Each row below holds a small network's activations on one record, seen along a few directions.
Records have a field called Zabun. Each example row is followed by its value.
Records without Zabun are marked missing.
Other fields move the rows too, some of them a lot.
[-25 -26  35  33   1 -32 -23  24 -34 -26   2  -9  -6  35 -17  15 -14   9
 -31   9   5 -10 -19 -19 -13  14 -20   7 -18 -38  -3  15 -15  -3 -38  -7
 -17 -32 -12  -1  13]	g3
[ 28   6 -33   9  15  14  14  20   3  16   6   8  -8  -3  -5 -16   5 -17
  26  20  -4 -13  -2   8 -10 -29  22  -1  14   7   0 -28  -4  -7   4  25
   8  11   9  14  -3]	g5
[  3  -4  -4   7   2 -24   4   3 -13   3 -18 -21   7   0  16  17  -6 -19
 -22 -10  -6 -17  -9   8 -10   0  -1   7  17  -2 -11  -5 -19 -10  15 -18
 -25 -34   8  -8  13]	g1
[ -3 -11 -10 -16  -9  18  23 -21  13  21   7   9  -6 -15 -27 -16   0  -1
  24   2  -7   7   6  -2 -10 -13   9   1  20  36  -1  -5  28 -15  25   9
   1   1  -2 -30   8]	g6
[ -2 -12  18  18  -7 -23 -12 -14 -12   9  -7   1  25  11 -16   2  -2  -8
  16  30  17   4  -6 -11 -14  16  -5  11 -27   0   4   1  13  -7 -10   7
  -3 -13  -9 -13  21]	g6
[ -5  -4   4   1 -10  -5 -14  -1   6  -9 -10   9 -17  -5   9  26 -10   1
  11  13  -6  -8  -4  -6  18  13 -10  15  11   2  17  30 -13 -15  -3  19
  -5 -13  -8  13 -15]	g3
[ 17  14 -16  -8   0  28  30   0  23  34  11  12 -13 -26   8  -5  -4  -1
   4   6  20  -1   5  27  -1   5  -8  -5  25  12  -7 -43  14   0  10  23
  32  34  -6  -2  15]	g5
[ -7 -13   9   6  -3 -13   4  16  21 -11  -5 -10 -11   2  11 -11  11   1
 -25  -1   2 -13   6  -6   4   0  16   1 -25 -13   4   9   5 -14  -2  -2
  20   1 -15 -18  -8]	g3
[  0  -3  20  23 -13 -34 -13  -7 -30 -22  -9 -13  10  10  -4  28  -1  -6
 -16  23   3 -17 -44   0  -2  10   1  20  -8 -21   3  15  -9   7  -4   6
 -11  -9 -11  -4  21]	g1
[-17 -35  23  -5 -12 -28 -17   7  -6 -28  32 -12  -1  28   9  13  11  10
  -4 -20  -6  20 -27  -9   1  15   0  12  -4  -5  15  12 -11  20 -22  -1
 -19 -45  -6  17  -5]	missing
[-10  -8   0   9   0  11  16 -11   0  13  14  -8 -12 -12 -24 -13  -7  14
  12 -18  -1   4   2  -8  12   3  -4   5  13  13   5   6 -11  10  17  15
 -10  -2  12 -20  -9]	g4
[ -8 -24  23  -3  -9  -8 -10   0   5 -20  13  -2 -18  20  -2  18  15  -3
  15 -10  -4   2 -20  11   8  16   1   0   9  -5  11  28 -12  15 -12   3
 -16 -26  -3   9  13]	missing
[ -7  15  -5  11  28  11  30   4  23  14   9   3   5 -29 -10  11  -8 -15
  15 -15  15  16   2  -4   4 -22   1  -7   8  41  12 -20  21  13  25  -4
  20  33  20   2   0]	g4
[ 33  18 -11   5   9   6  10  -5   0  -1 -12 -17  16  -4  -7   1  21 -14
  16  16  -7 -22  -7  13   8 -36  20  22  13  14  -2 -34  -3  -3  22  -4
   7   2  -3   3   5]	g1
[  2  19  -6 -16 -14   7 -17   3   9 -12  -6  -6   2  -9  -1 -24 -15 -12
   5  -6  -1 -11 -17 -13  14  -5   0  -7  -2 -17  12  21   3  -7  10   8
  37   1   3  -4  14]	g2
[-20 -17 -12   1  28 -12  -4   4 -12 -22  20  10   9   7   8   9   4  17
 -16  -1   7   4   1   9  -5   4   7   6  -7  -4  -6  11   1   4   3 -14
   9 -15  -1   2 -11]	g2
[ 12  22   7 -39  13   6   9 -18  11  22  -2  -4 -11  -6   0 -16 -20 -13
  -5  29  14  -2  25   1  -2 -27   1  -5  10  30   5  -8  22 -23  16   2
  -8  30  15 -16  18]	g6
[ -1  -3 -10   4   1   5  29 -16  16  12   9  -2   7  -7 -29 -10 -20  17
   4 -10 -10   4   8  -3   8  -7 -15 -13  -6   7   5  -1 -21   2  20   4
 -10  24  13  -9  -2]	g4
[ -8  21 -17  -3  13  18  15  16   6  36   1  10  -6  -8   3  -4 -10 -11
   0 -11  13  -6 -14  11  18 -23  -1 -15   2  17   0 -22  17  -4   1   8
 -14  19  -6   8   3]	g5
[ -9  -8  33   6   0 -19 -35 -14  -8 -15   0  -7  16   4  11  -5  11  10
  -5   0 -20   9 -12  -6 -11  23   5 -25 -18 -11  -8   9 -23  23 -24   5
 -23 -37 -13  12 -12]	missing
[-19 -12  -4   2  21   7 -12   0 -25 -12   6   8  -8   9   2   1  -2  14
 -14  -3   1 -14   8   8   9  -5  -9  -6 -15 -22  -4   3   1  -6  -5 -19
 -14 -25  -3  -4  -3]	g2

Here are new rows. What is Zabun for each?
[ -8 -21  19  -5   4 -12 -10  19 -25   3 -16 -13  16  11  23   6   4   4
 -14 -20  -2  -3   3 -11 -28  16 -10   9 -23 -17  -5  24 -29   1 -12   0
 -11 -33  -5   8  -1]	g3
[ 22  17  -6  -9 -23  24  27 -20  11  15  -9   1  -1 -31   5   9  -1 -14
  -5  16  18  -6  13  25  -1 -11  -1   8  29  13 -19 -39  17   7  27  -2
  28  26  -8 -14   6]	g1
[  0   7 -29   9   8  23  36 -22   7   6  -6  -4 -11 -12 -29   0   6  -8
  -1   0   1  13   9 -13   8  10  13   2   0  17  -9  -6   1   2  -1   6
  11  17  34  -9   3]	g4
[ -1   1   1   9  -2 -16 -24  -3 -16 -12  -2  -4 -11  33  16  23  -5  28
 -22  -4 -16  20 -15 -36  16  31   3  17  -9  -6 -10   9 -11  -9   4   1
   9 -11   1  28  -1]	g3
[ -7 -19  28  20  -1 -16 -22  -2   5 -24  -3 -10   7   6  17  -5  19  14
 -17   5 -28  11 -14  -2 -12  26  18 -23  -1 -18   8   4  -5  15 -25  -9
 -26 -20  -7   1 -12]	missing
[-19   5   3  16  11   8  15 -23   9   3  -9   2   5 -20  -7 -17   3  14
  10   3 -14   0   1 -18   1   3  -6 -26  10  14  -3 -14 -10  22   1  14
  -5   7  16 -21  -4]	g4
[  4   3  -6 -21 -14   4  22  -6  -7  29 -16  11  19 -19 -24  19  12 -17
  -4  -5  11 -10  -8 -11   6  -8  24  -8  25  16  -7 -22  14   2  22  -9
  11  32  -7  -8  -7]	g1
[-19 -12  14  -5   4 -21 -16  15 -15 -14  12  -6  13  19   5   7  -8 -14
 -12  -6  -9  17 -13  -9   4  21   6  -5  -8  -4   6   6   5  26   4  -7
 -16 -11 -11  32 -30]	missing
[ -6 -10  -5   8 -11 -32 -24  20   5  -6   8  -3  -9  13  17   5 -11  12
   2  -1  -6   4 -17 -12  25   7  12   2  -9  12 -13   6 -11  -7   7 -14
  37  -6   7  -4  -2]	g3
[ -3 -37  20   3 -12 -16 -17   2  -6 -25   9 -13   2  42  10   5 -19   1
 -14   0 -25   9  -4  -6  20   7 -23 -16 -17 -32  -7  15 -23  10 -24 -17
 -45 -20 -10  19   5]	missing
[  0  10 -16  -1   1  25  42 -30  35  32  19  -3  -3 -39 -18 -24 -11  -1
  17   9   8   7  11  29   5 -25  -6  -1   5  20   5 -16 -19 -15  20 -10
  14  52  12   5  15]	g4
[-11   8  -5  -7  -2  15  16 -33  25  17 -20  17  24 -11 -17 -25  15   5
  17  16  -8  -3   6   2 -13  -6  10 -22  19  43   1 -28  20  -3  13   5
  11   9  10 -26  16]	g6
[  8  22   1   9 -10   0  -6  -1  -2  -9  16   2 -20  35  -8  16  23 -10
 -17  -7 -19  -7  14 -16  -6  13  -2  -5 -16 -10   0   6  -6  11  -8  -7
 -11 -22   4  20   1]	missing
[  8  -6  -5  21  -3  10  30  -5  36  14  11  -4   5 -21 -14  -9 -10  16
   4  -5  -3  12  12  12   3 -15   5  -8  -8   0  19  -8  -8 -13  22  -7
  -9  32  20  -8   6]	g4
